A small network was shown many inputs. Here are its activations along a few directions, one row for each input.
In each table, some parts of the input vary, and every possible input appears once, in random order.
A made-up example of a description, with smaller parts first: ring(5) and (point or line(11) or (values(3) and line(4))).
Shared parts are said once, and a part with two or three values counts as separate values.

Other details of the inputs vary at random and push rows far along two fixed directions, the same in every table; ignore that.

Table:
x1: [-1.65  2.55  2.06 -1.00 -2.60  3.13 -4.14 -0.87 -1.67 -2.62  0.95 -4.58]
x2: [ 0.71 -0.55 -7.59 -0.32  8.97 -5.87  3.52  1.78  4.40  6.44 -7.29  3.76]
x3: [-4.90 -1.88 -4.96 -7.91  6.38 -7.36  5.20  5.78  1.51 -1.81 -2.37  4.23]
x4: [ 3.99  2.23 -2.64  6.20 -1.32  4.84 -6.21 -3.82  1.32  2.75 -3.62 -5.71]
x5: [-0.75  4.81  3.08  3.86 -1.42  2.26 -1.05 -0.82 -0.50 -5.59  0.13 -0.60]
x6: [-3.17  4.82  4.69 -2.71  0.27 -3.99  2.81  2.84 -0.32  0.75  2.12  4.65]
x7: [-4.01  4.96  6.38 -4.24 -3.84 -1.76  0.05  3.11 -1.80  0.69  3.40  1.31]
x8: [ 4.48 -2.40 -2.10  6.49 -1.78  6.17 -2.39 -5.52  1.90  0.80 -1.58 -5.38]
x9: [ 4.25 -6.79 -7.72  4.63  2.29 -2.49 -0.05 -4.71  2.71  4.26 -4.07 -0.87]
x10: [-0.84 -3.69 -2.08 -6.59  4.53 -3.10  5.89  3.90  1.44  3.23 -2.77  3.54]
x11: [-4.99  1.94  4.96 -3.37 -3.03  0.35  1.11  2.63 -3.59 -1.09  5.97  3.51]
x12: [-0.17  1.17  1.55  1.41 -2.82  1.41 -3.43 -1.01 -0.87 -6.43  3.43 -1.03]
x13: [ 1.90 -9.53 -9.34 -1.34  7.46 -6.24  4.66  0.53  5.74  7.18 -4.96  3.66]
x14: [-4.93  2.45  5.55 -4.19 -4.36 -1.03  4.69  0.56 -3.49 -1.79  2.77 -0.44]
x15: [ 5.72 -0.31  3.32  4.20 -3.82  4.89 -3.71 -2.12 -2.65 -1.89  2.65 -3.37]
x16: [-1.97 -0.72  0.01 -3.41 -0.01 -2.16 -2.15  1.02 -0.18 -0.04  1.17 -0.29]
x17: [-8.29  4.58  6.63 -7.07 -2.93  0.49  3.99  4.99 -5.07 -1.80  5.91  3.36]
x18: [ 5.16 -3.22 -0.14  3.09 -1.28  3.72 -2.24 -2.83  1.07  0.62  0.15 -0.93]
x19: [ 6.65 -0.95 -0.51  5.19 -1.15  6.06 -3.49 -2.72 -1.66 -0.63 -1.23 -5.35]
x20: [ 2.81  0.53 -1.17  7.07  0.45  0.70 -3.09 -2.72  1.71 -3.04 -0.76  0.52]
Each input here is: values(2) and (point or line(4) or ring(5)).
- The inputs of x8 and x13 match in every part but the values(2) part. If x17 is changed in the same way as x8 into x13, which row does it become? => x11
- Start at x9 and move only the line(4) part, one step at a time. The first step leads to x13. Which rows follow, in order? => x18, x15
- Change only the values(2) part in x6. List by row number the other rows that result. => x2
- Change only the ring(5) part in x7. List by row number the other rows that result. => x6, x12, x16, x20

Table:
x21: [ 0.48  0.04 -1.67  2.13  0.48  0.84 -2.58 -1.42  0.82 -1.00  0.12 -0.61]
x22: [ 2.18 -3.03 -7.43  1.07  4.71 -1.26 -0.43  0.38  3.19  1.91 -4.46 -0.42]
x23: [ 2.31 -0.73 -1.97  5.14  0.02  1.77 -3.14 -2.03  1.24 -1.42 -0.46 -1.52]
x24: [-2.96 -3.23  1.27 -6.64  0.54 -4.49  5.18  3.53 -0.53  1.76  0.58  2.58]
x25: [-2.10  2.41  2.08 -1.35 -0.48 -1.86  1.64  1.40 -0.13 -0.25  0.67  2.26]
x26: [ 0.67  0.76 -0.19  1.43  1.25 -1.03  1.02  0.00  0.59  0.34 -1.30  0.99]
x27: [ 3.33  2.08  1.53  4.87 -2.25  4.28 -3.63 -4.04 -1.05 -4.07  0.99 -1.85]
x28: [-0.07  0.18 -1.16  1.89 -0.31  0.76 -2.31  0.08 -0.10 -1.18 -0.46 -1.44]
x29: [-0.03 -1.73 -4.67 -1.65  5.48 -3.44  1.73  1.50  2.05  3.34 -4.98  1.32]
x30: [ 4.83 -4.26 -3.10  1.74  0.79  1.38 -1.60 -2.76  1.08  2.88 -1.44 -1.64]
x31: [-2.80  1.19  6.76 -4.02 -4.61  1.18  2.60  3.79 -3.25 -0.13  4.86  0.69]
x32: [ 1.25 -0.34  3.75  3.10 -5.81  6.14 -1.86 -3.79 -2.37 -2.15  3.13 -4.53]
x33: [-4.33  5.32  5.67 -3.48 -2.57 -0.35  1.00  1.13 -1.86 -1.92  3.67  1.85]
x34: [-2.75  1.33 -0.86 -4.23  2.75 -3.93  2.38  2.23  0.33  1.88 -0.93  2.34]
- Describe the family of inputs behind these rows. => line(4) or (values(2) and line(5))
- Change only the line(5) part in x25. List by row number the other rows that result. => x26, x29, x33, x34
- Start at x22 and move only the line(5) part, one step at a time. The first step leads to x28. Which rows follow, in order? => x21, x23, x27

Table:
x35: [ 5.51 -3.28 -1.16  5.05 -1.81  6.91 -1.66 -4.34  0.17 -0.03 -0.87 -4.68]
x36: [-2.67  1.36  7.71 -3.98 -5.90  1.66  4.30  0.19 -2.87 -2.73  4.21 -1.54]
x37: [-0.32  0.90  7.73 -4.03 -4.10  2.63  3.27  1.79 -3.63 -2.53  3.57 -1.28]
x38: [ 0.46 -4.91 -2.72 -2.17  1.96 -1.26  5.18  0.52  0.09  2.78 -1.99  0.40]
x39: [-3.41  6.45  6.78 -0.97 -4.66  2.46 -0.30  0.24 -3.24 -0.95  3.66 -1.60]
x40: [-1.14 -1.02 -2.43  0.39  3.08 -3.95  2.74  1.30  1.19 -0.19 -0.82  3.39]
x41: [-2.59  1.67  1.62 -0.92 -1.46 -0.65 -0.47 -0.59 -0.47 -4.40  1.60 -0.38]
x42: [-0.03  1.04 -1.04 -3.42  3.30 -2.89  1.53  3.00  0.75  3.85 -2.17  1.28]
x43: [ 1.88 -1.68  2.53 -0.40 -2.62  1.52 -2.80 -0.20 -1.61  0.30  3.21 -0.60]
x44: [ 3.62  0.75 -1.89  7.39 -0.29  2.84 -2.85 -4.19  0.79  1.56 -1.93 -1.12]
x45: [-2.71 -0.81 -4.11 -2.73  3.00 -2.77  0.89  1.95  0.38  1.67 -2.72  0.17]
x46: [ 3.84 -3.89 -2.08  5.14 -2.84  2.67 -5.04 -5.21  1.00  1.64  0.87 -3.10]
x47: [ 3.10  1.58 -1.96  5.80 -1.19  3.05 -4.31 -4.80  1.86  2.30 -2.34 -4.34]
x48: [ 1.09 -1.25 -1.93 -0.52  4.00 -4.03  2.02  2.59  1.63 -0.35 -1.46  3.41]
x49: [-2.72  3.99  4.56 -1.18 -3.24  2.91 -1.43  0.60 -2.38 -6.52  4.10 -0.39]
x50: [-1.75 -0.58 -3.25 -1.34  1.51 -2.09 -0.57  0.17  1.46  0.96 -2.80 -1.30]
x51: [-1.69 -0.59 -1.46 -0.63  2.27 -5.11  3.04  1.18  2.28 -0.58 -0.87  3.50]
x52: [ 4.02  1.33 -0.76  7.95 -1.78  3.11 -3.91 -5.53  1.75  0.78 -1.76 -2.34]
x53: [ 0.54 -2.16 -4.01 -2.24  4.74 -3.16  0.36  2.10  1.06 -1.21 -2.21  1.65]
x54: [-3.38 -0.89 -2.34 -3.10  2.94 -3.70  2.32  2.10 -0.18 -1.76 -0.50  2.52]
x55: [-0.91  0.56 -0.58 -1.14  2.91 -2.27  2.58  2.11  1.15  2.45 -1.43  4.12]
x56: [ 1.18  0.34 -0.68 -1.04  3.26 -3.12  2.00  2.23  1.01  2.66 -2.18  3.45]
x57: [-2.76  4.13  6.03 -0.55 -2.83  0.76  1.14  1.96 -1.58 -4.93  4.31  2.24]
x58: [-0.24  0.24 -2.68 -1.14  3.32 -1.12  0.75  1.41  1.66  4.08 -2.53  0.93]
x59: [-3.95  4.83  5.07 -2.90 -3.83  2.91 -1.32  2.03 -2.71 -3.71  3.02 -1.58]
x60: [ 4.09 -4.11 -2.40  4.42 -1.28  3.98 -4.99 -3.47  0.56  1.82  1.00 -1.97]
x61: [-1.94 -3.95 -1.46 -3.66  0.74 -3.47  1.87  1.60 -0.56  3.18  1.74  2.77]
x62: [ 2.90 -0.05 -3.07  1.89  0.81  2.17 -4.35 -0.72  0.47 -0.15 -2.70 -3.62]
- The inputs of x51 and x48 match in every part but one. If x41 is changed in the same way as x51 into x48, which row does it become? => x53
- Describe the family of inputs behind these rows. => line(4) and (values(2) or ring(5))
- Change only the values(2) part in x37. List by row number the other rows that result. => x43
